dese: [ -1  52  28  26   5  15  -2  12  13   5   5  -9  22 -32  13   4  12  10
  -8 -10 -10  -4  31  -9  -2  -3   7   6  -8  37 -11 -20  18 -10 -11   4
 -13 -28  -7  59   0  14  18  -5  -4   1   6]
rovi: [  8 -10 -37  19  31  52  18  12  11 -28 -14  -1  13  28   0   7  -7  -2
   5 -12   5  18  -8   5 -10  -8  37  58  22  15 -31 -20  -4  -3   4  -4
  13   4 -11   0  -9 -11  26  -8   1   5  -2]
Taba: [-10   6 -10  31  52  18  12  10 -28 -13  -1  13  28  14   7  -7  -2   5
 -11   5  18  -8   6 -10  -9  37  58  22  15 -32 -20  -5  -4  -3   4  -4
  13   4 -11   0  -9  12  26  -8   1   5  -2]
motog: [-10  -5  13  12   6 -32  -3  12  58   6  -4   5  28  22 -13  -4  -9   0
  15 -11  -2   5  10  -8  37  -9   4  26  18 -20   5  -7  31 -11  -1   4
 -28 -10 -10  52   1  -8  14  14  18  -2   7]
then: [  4  26  18 -20   5  -7  31 -11] : [ -1   4 -28]
then: [ 5 15 -2] : [12 13  5]
then: [-32  -3  12] : [58  6 -4]
then: [ 14   7  -7  -2   5 -11   5  18] : [ -8   6 -10]
perm: [ -2   5   1  -8  26  12  -9   0 -11   4  13  -4   4  -3  -4  -5 -20 -32
  15  22  58  37  -9 -10   6  -8  18   5 -11   5  -2  -7   7  14  28  13
  -1 -13 -28  10  12  18  52  31 -10   6 -10] : Taba
which: [  8 -10 -37  19  31  52  18  12  11 -28 -14  -1  13  28   0   7  -7  -2
   5 -12   5  18  -8   5 -10  -8  37  58  22  15 -31 -20  -4  -3   4  -4
  13   4 -11   0  -9 -11  26  -8   1   5  -2] : rovi
perm: [ -2 -10   6 -10  31  52  18  12  10 -28 -13  -1  13  28  14   7  -7  -2
   5 -11   5  18  -8   6 -10  -9  37  58  22  15 -32 -20  -5  -4  -3   4
  -4  13   4 -11   0  -9  12  26  -8   1   5] : Taba

Giso: [ 10  28 -37  -2   5  -9  -3]
zer: [  5 -13 -14  -3  -2  -2   0]
sugun: [  1 -42 -28 -17   0 -10  -2]
Taba: [  3  29 -50  -3  -2  -2   0]
dorad: [ 10  -6 -47 -18   3 -12  -3]
Gatod: [ 13  36 -41   2   4  -8  -3]
Pilok: [ 13  29 -50   3   4 -10  -4]
then: [ 36 -41] : [ 2  4 -8]
perm: [  0   3  29 -50  -3  -2  -2] : Taba
which: [ 13  29 -50   3   4 -10  -4] : Pilok
perm: [  3 -12  -3  10  -6 -47 -18] : dorad

dese: [0 0 0 0 0 0 0 0 0 0 0 0 0 0 0 0 0 0]
dorad: [-10  13   6  -7 -27 -10   7   1   2   9   7  24   9  15 -11  -9  19  12]
motog: [-2  3  1 -2 -2  9 -2  0 -3 -1 -8  4  2  3 -3 -2  4  3]
Giso: [  7  -9  -4   5   7 -28   7   1   9   2  24 -10  -6 -10   8   6 -13  -8]
rovi: [ -5   6  -4  -1  20   7  -3  -5 -17   7  -4  -2   6   5   9  -5   3  -7]
Taba: [-12  14   7  -8 -11  46 -11  -2 -15  -4 -40  17  11  16 -13 -10  22  13]
nuf: [ -4   4   2  -2  -4  14  -3  -1  -5  -1 -12   5   3   5  -4  -3   7   4]
Gatod: [-2  3  1 -1 -2  8 -2  0 -3 -1 -7  3  2  3 -2 -2  4  2]
zabuf: [ 1 -2 -1  1  1 -5  1  0  2  0  4 -2 -1 -2  1  1 -2 -1]
Pilok: [ -7   8   4  -5  -7  26  -6  -1  -9  -2 -23  10   6   9  -7  -6  12   8]
zer: [  7  -8  -4   5   7 -27   7   1   9   2  24 -10  -6 -10   8   6 -13  -8]
sugun: [ -5   6   3  -3  -5  20  -5  -1  -7  -2 -17   7   5   7  -5  -4   9   6]
then: [  7 -27   7   1   9   2  24 -10] : [ -6 -10   8]
perm: [  6   9  -4  -5   7   5   7 -17  -2  -7  -1  -5  20  -5  -3   3   6  -5] : sugun
perm: [  8  12  -6  -7   9   6  10 -23  -2  -9  -1  -6  26  -7  -5   4   8  -7] : Pilok

motog: [ -1 -46  -7 -20  -5  -4]
Gatod: [ -1 -46  -7 -20  19  -4]
rovi: [ -4  40  -5  -8  -1 -16]
dese: [ -1  40  -7 -16  -5  -4]
sugun: [-1 33 -7  4 -5 -4]
Taba: [ -1 -55   5 -20  -5  -4]
nuf: [-34  11  -7 -20  -5  -5]
perm: [ -5  -4  -1 -55   5 -20] : Taba
perm: [ -8  -1 -16  -4  40  -5] : rovi
which: [ -1 -46  -7 -20  19  -4] : Gatod
perm: [ -4  -5 -16  -7  40  -1] : dese

nuf: [ -6   7  21   7  16 -19  -1  12  14 -12 -13  -6]
Gatod: [-17   5 -10 -20 -18  -1 -22  -8  11  19 -13  52]
dese: [  7 -15  -7 -14   5   5   2   5  11 -21 -23  -3]
rovi: [ -5   6  14  11  18 -18 -12  18  24 -11   3 -11]
Taba: [ 15 -16  -3 -25  -5  11  13  -7 -24   5  -2  -9]
zer: [-12  21 -13 -15   2 -11  14   0  -4  38   2 -10]
Pilok: [-18  27   4  13  22  15 -16 -13  -8   6   1   3]
Giso: [ 38  -5  16 -12 -24  25  -6 -12 -31 -16  22 -14]
motog: [ 39  -4  29 -27 -13  30  14  19  23 -12 -11 -18]
dorad: [-14 -21 -23  11 -15   2  -7   6   5  -3   5   7]
zabuf: [  0   2 -12   2  21  -3 -11 -15 -10  14 -13  38]
then: [-12  21] : [-13 -15   2]
perm: [-15 -10  14 -13  38   0   2 -12   2  21  -3 -11] : zabuf
perm: [  2 -21   7  11 -14   5 -23 -15  -7  -3   6   5] : dorad

sugun: [ -5   7 -11  26 -48]
dese: [ 6  2 20 12 15]
rovi: [ -5   7 -11  28 -48]
dorad: [ 6  2 15 19 12]
motog: [-17  14  25  34 -28]
Pilok: [-17  14  40  34 -28]
zabuf: [-10  -4  39  43   3]
which: [ 6  2 20 12 15] : dese
perm: [12 15 20  2  6] : dese

dorad: [ 22   2 -35 -47]
Giso: [-5 25 -6  5]
Gatod: [-52  10   3   7]
nuf: [-34 -47  22   2]
Pilok: [ 7  0 -4  0]
zer: [-47  22 -34   2]
rovi: [-19   2   7  23]
perm: [  7   3  10 -52] : Gatod
perm: [-35 -47   2  22] : dorad
which: [-34 -47  22   2] : nuf
perm: [-47 -35   2  22] : dorad

dorad: [ 1 17  3 26 46  1]
sugun: [ 26   9 -14   4  -3  -3]
Gatod: [  9  26  17   4 -14  -4]
zabuf: [47 17 26  1  3  1]
then: [17 26] : [1 3 1]
then: [  9 -14] : [ 4 -3 -3]
perm: [26  1  3  1 47 17] : zabuf
then: [ 9 26] : [ 17   4 -14]

motog: [ 1  4  1 -1  0 25]
zer: [ 0  1  1 34 32  2]
sugun: [13  0  0  1 11 46]
dorad: [-1  5 42 22  0  0]
then: [4 1] : [-1  0 25]
then: [-1  5] : [42 22  0]
then: [ 5 42] : [22  0  0]
then: [1 1] : [34 32  2]

rovi: [  2  23  26   2  12  36  29  33  -9 -26  -3  -4  -4  39  38 -24  25 -33
  40 -34  17 -21  47  16 -11 -40  41 -24  11  30 -14  -3 -40 -37  35 -12
 -27 -13 -34  13  -7 -33  33 -38 -39 -41 -31 -43 -20  34 -37 -38]
Gatod: [  6  -6   7  -1   6  14  13   3  -5  -7   1  -3   9  12   0  -7  13   8
   9  -2  10   4  -6   9  -3  -1   0   0   9   1  -4  11   4  -9   7 -11
   0   3  -2   7  -5   6  14  -4  12   8  11  -1   8   9   7  -4]
sugun: [-12  35  47  13 -39  -3  16 -24  38 -21 -27 -37 -35 -24  17  34  25  -4
 -40   2  -3 -43  36  -7  -4  29 -33 -11  30 -20  23 -33 -40  11 -38  -9
  39 -34 -26  12 -31  41 -37  40   2  -3 -38 -13  26  33 -41 -14]
zer: [ 1  6  2 -1 -2 -8 -7  4  7  5  5  7 -4 -2  6  5 -8 -1 -5  7 -4 -4  7 -1
  7  5  7 -2 -4 -4  8 -2  0  6 -6  4  5  5  7 -1  8 -6 -6  8 -6 -1 -3 -2
 -6 -1 -5  2]
zabuf: [-21 -26 -24  16  13  39  30 -33 -41  -3 -31 -37  26 -14 -43 -13  34  -3
  36 -38  12  33 -34  -9 -39 -24 -40  33  17  47 -37   2   2 -12  40  25
 -27 -33 -35 -20 -40  41 -11 -38  23  -7  -4  29  35  -4  38  11]
nuf: [-21 -26 -24  16  13  39  30 -33 -41  -3 -31 -37  26 -14 -43 -13  34  -3
  36 -38  12  33 -34  -9 -39 -24 -40  -2  17  47 -37   2   2 -12  40  25
 -27 -33 -35 -20 -40  41 -11 -38  23  -7  -4  29  35  -4  38  11]
perm: [ 11  38  -4  35  29  -4  -7  23 -38 -11  41 -40 -20 -35 -33 -27  25  40
 -12   2   2 -37  47  17  -2 -40 -24 -39  -9 -34  33  12 -38  36  -3  34
 -13 -43 -14  26 -37 -31  -3 -41 -33  30  39  13  16 -24 -26 -21] : nuf
which: [-21 -26 -24  16  13  39  30 -33 -41  -3 -31 -37  26 -14 -43 -13  34  -3
  36 -38  12  33 -34  -9 -39 -24 -40  -2  17  47 -37   2   2 -12  40  25
 -27 -33 -35 -20 -40  41 -11 -38  23  -7  -4  29  35  -4  38  11] : nuf
perm: [ -4   7   9   8  -1  11   8  12  -4  14   6  -5   7  -2   3   0 -11   7
  -9   4  11  -4   1   9   0   0  -1  -3   9  -6   4  10  -2   9   8  13
  -7   0  12   9  -3   1  -7  -5   3  13  14   6  -1   7  -6   6] : Gatod
perm: [-43 -41 -40 -40 -39 -38 -38 -37 -37 -35 -34 -33 -33 -31 -27 -26 -24 -24
 -21 -20 -14 -13 -12 -11  -9  -7  -4  -4  -3  -3   2   2  11  12  13  16
  17  23  25  26  29  30  33  33  34  35  36  38  39  40  41  47] : zabuf

motog: [-24 -13 -25 -13 -39 -47 -19 -41 -37  43 -29 -13 -27 -19  -5   8  -3 -23
  28  41   2 -17 -40  39 -27   5   5  32  10 -11  12  19  40 -47  26  46
  12  24 -12  44 -32 -14 -21  12  41  19]
Gatod: [ 35  28 -23  -3  28   2 -37 -21 -27  44  47 -34 -38 -11 -13 -16 -13 -20
 -39  43  35 -22  -8 -40  39 -28 -36  11   0   0 -28  -5 -29 -23 -37 -36
  44   8  16 -45 -14 -15  47 -25 -30  25]
dorad: [ 21 -33  40   7 -18  25  34 -20  22 -33 -48   8   4  31 -42  35  39  45
  36 -40 -25  48  44  43 -37 -40  10  28   9   2 -15  20 -24  19 -38  38
   3 -19  10 -46  45 -18 -17  -5  19 -28]
dese: [ 24 -16  25   0 -27   9 -20 -40  22 -37 -43  42 -47 -38 -18  17   5  46
 -18 -16  44  42 -29  -7 -41 -46 -29   6  39 -24 -22 -43  28  44 -39 -35
  35  35   8  18 -33  33   9  17 -18  -7]
sugun: [-20 -18 -43  35 -46   0 -16  35 -29  17 -27 -22 -41  42  18 -35 -33  46
  44   5 -38   9  24 -38 -37  39 -29   9 -18 -18  25 -47 -43 -40  33 -24
   6  22  17 -16  28  44  -7  42   8  -7]
zabuf: [ -7  36 -15  17  28 -33  17   8  25 -18  44 -47  10   1   9  22 -47  27
   5 -36  23 -31  23  19   9 -21 -27  34 -23  27   9 -14  27  28  27   1
  30 -42   3 -24  -1 -24 -43  12 -34  -3]
Giso: [-18   5  22  44  25 -47 -33   8  28  17  17 -18 -40 -38  44 -16 -37 -41
  39   0 -38  35  18  -7  42 -43 -27   6 -18 -43 -16  35 -29  42 -24  46
 -20   9 -29  25  -7 -46 -22  33   9 -35]
then: [ 27   1  30 -42   3 -24] : [ -1 -24 -43]
then: [ 17  28 -33  17   8  25 -18  44 -47] : [10  1  9]
perm: [ 42 -24  46 -20   9 -29  25  -7 -46 -22  33   9 -35 -18   5  22  44  25
 -47 -33   8  28  17  17 -18 -40 -38  44 -16 -37 -41  39   0 -38  35  18
  -7  42 -43 -27   6 -18 -43 -16  35 -29] : Giso
perm: [ -7  42   8  -7 -20 -18 -43  35 -46   0 -16  35 -29  17 -27 -22 -41  42
  18 -35 -33  46  44   5 -38   9  24 -38 -37  39 -29   9 -18 -18  25 -47
 -43 -40  33 -24   6  22  17 -16  28  44] : sugun
then: [-13 -20 -39  43  35] : [-22  -8 -40]
then: [ 17   5  46 -18 -16  44  42 -29  -7 -41 -46] : [-29   6  39]

zer: [17 29 -6 20]
sugun: [20 29 -5 17]
Gatod: [12 -2  0  6]
Giso: [13 -2  0  6]
Pilok: [-24 -12 -18   4]
nuf: [12 -2  0 -3]
Taba: [-24 -18 -12   5]
perm: [ 6  0 12 -2] : Gatod
which: [12 -2  0 -3] : nuf
which: [13 -2  0  6] : Giso
perm: [  4 -18 -12 -24] : Pilok
perm: [  5 -24 -18 -12] : Taba
perm: [17 -5 29 20] : sugun

zabuf: [  2   1   7  11   6   4   9   2   5  -6  -1  -2   3 -16 -13  -2  15  -5
   0  -4   6   6   5  -3 -12  -1   2  -1 -10 -16   5   3  -4   7   0   6
  -2  -5   6  -2   4  -1   5   1  -7  -7   2  -3   0   0   2   0  -1  -3
   2   1  -2   4   2   0  -1  -8  -2]
dorad: [  1   5   1   0  -8 -12  -3 -13  15  11   5   5   4  -6  -1   7   7 -11
   6  10   4 -24  -3 -21 -14   2  -4 -16  -9   3  -2  37  -2 -40   2 -13
 -10  -7   2 -44   7  -1   6 -13   3   0   5 -10 -25   8   3  -3 -45  -1
 -10  -1  -1   5  -7   5   0  -2  13]
dese: [  2  13   7   3   4   4   8   2   5   0  -1  -2   3 -16 -13  -1  15  -2
   0  -7   2   6   5  -3  -8  -1  -3  -9 -10 -11   5   3  -4  11   0   6
  -1  -7   5 -24 -10  -6 -45   5  -2 -12   1 -21  10   7 -25 -13 -40   1
 -13  37 -44 -10   7  -3 -14   4  -1]
nuf: [ 17   4   2   3   6   4   6   2  21   3   1  -2   3   3 -13  -1  15  19
   0  -1   6  -2   5 -11   5   2  -3   7 -10   4   5   3  -5   7   7   6
  -1  14  -5  -2   1  -1   3   1  -2  -5   2  -3   0   0   2   0  -3  -3
   2  -1  -2   7   2   0  -1   4   0]
Taba: [ -8  -1  -3  -9 -10  -9   5   3  -4  11  -6   0   3  -4 -13   8   4  -2
   0  -4   3   6   5   6  -5   9  -3   4  -9   0  -5 -18  -4  -2   0   4
  -1  -5   5  -8   1  -3  -8   1   4  -5  -2  -6  -3   0   2   0   2   1
   2  -1  -2   3   2   1  -3  -1  -2]
then: [ -8  -1  -3  -9 -10 -11   5   3  -4  11] : [ 0  6 -1]
then: [-2 15 -5  0 -4  6  6  5 -3] : [-12  -1   2]
perm: [  5  -6  -1  -2   3 -16 -13  -2  15  -5   0  -4   6   6   5  -3 -12  -1
   2  -1 -10 -16   5   3  -4   7   0   6  -2  -5   6  -2   4  -1   5   1
  -7  -7   2  -3   0   0   2   0  -1  -3   2   1  -2   4   2   0  -1  -8
  -2   2   1   7  11   6   4   9   2] : zabuf
then: [  3   3 -13] : [-1 15 19]
perm: [-13  15   1   5  -2 -13  -7   2   7  -3   5  -4  -2  37   5  -2   3   5
 -12 -40  -7   0  -3  13  11  -1  -9  -6 -44  10 -13   6  -1 -24   3 -11
 -14  -3   7 -10  -1   2  -1   5 -45   6   4 -25   4   1 -16   0   3  -8
   7 -10 -21 -10   2   8   0   4  -1] : dese

rovi: [-20 -21  -5  45  23 -34  18 -12 -11  14   7   9   1   8  25   2 -29  -5
 -15  -3]
zer: [-11 -15 -28   3 -18  18  22   2  -7  15 -20  -4  -2 -10   9   8  10  26
  45 -32]
dese: [ 22 -36  18 -10  12  24 -23  18  -4   6  11  -2 -15   5  10   5  14   6
   2   1]
zabuf: [-18 -20  -7  45  22 -33  18 -10 -11  15   9  10   2   8  26   3 -28  -4
 -15  -2]
perm: [-21  -3  45  18  23 -20  -5   7 -34   9 -12  25 -29 -11   1   8   2  14
 -15  -5] : rovi
then: [ 22 -33  18 -10] : [-11  15   9]
perm: [ 10   2  -4   8  15 -11 -32  45  18   9   3 -10 -18 -20  22  26  -2 -15
 -28  -7] : zer
perm: [ -2 -18 -20  -7  45  22 -33  18 -10 -11  15   9  10   2   8  26   3 -28
  -4 -15] : zabuf
then: [-18  18  22   2] : [ -7  15 -20]
then: [-15 -28   3 -18  18  22   2  -7] : [ 15 -20  -4]

motog: [ 19 -11 -10  10  -9 -18  -9]
zer: [  2   4  30 -22 -28   9  11]
Gatod: [  7 -11 -10   4   3  56   8]
Taba: [  7 -11 -10   4   3 -27   8]
dese: [-11  28 -42   1   0  27   3]
which: [  7 -11 -10   4   3 -27   8] : Taba
perm: [  8 -27   3   4 -10 -11   7] : Taba

dorad: [-27  34  47  -3  16 -23 -35 -42  22  31]
Giso: [ 47 -27  34  -4   1  -9  -4  10  14  12]
sugun: [ 22 -39  25  -7 -12  44 -18 -46  -6 -18]
zabuf: [-38  30  57  -8  17 -34 -48 -58  24  38]
Gatod: [-19  23  -4  17  -5  11 -35 -29 -13  22]
nuf: [  1  38  30   1  14 -12  -8  -5  15  24]
motog: [  5  25  18   4  11   7   4 -12  18  13]
dese: [ 24 -36   3  -2 -13  17  21  21  26 -15]
zer: [ 11 -19  17  -5  -4  23 -17 -28  -3  -1]
then: [-27  34  47] : [ -3  16 -23]
then: [ 11 -19  17  -5  -4  23] : [-17 -28  -3]

rovi: [ 33 -34   4 -10  39]
dorad: [  7   6  -6 -17  -7]
Taba: [ 59 -36  21  16  13]
motog: [14 -8  5 10  3]
zer: [-16   7  -7   6  -6]
perm: [ -7   6  -6 -17   7] : dorad
perm: [ -7   7   6  -6 -17] : dorad

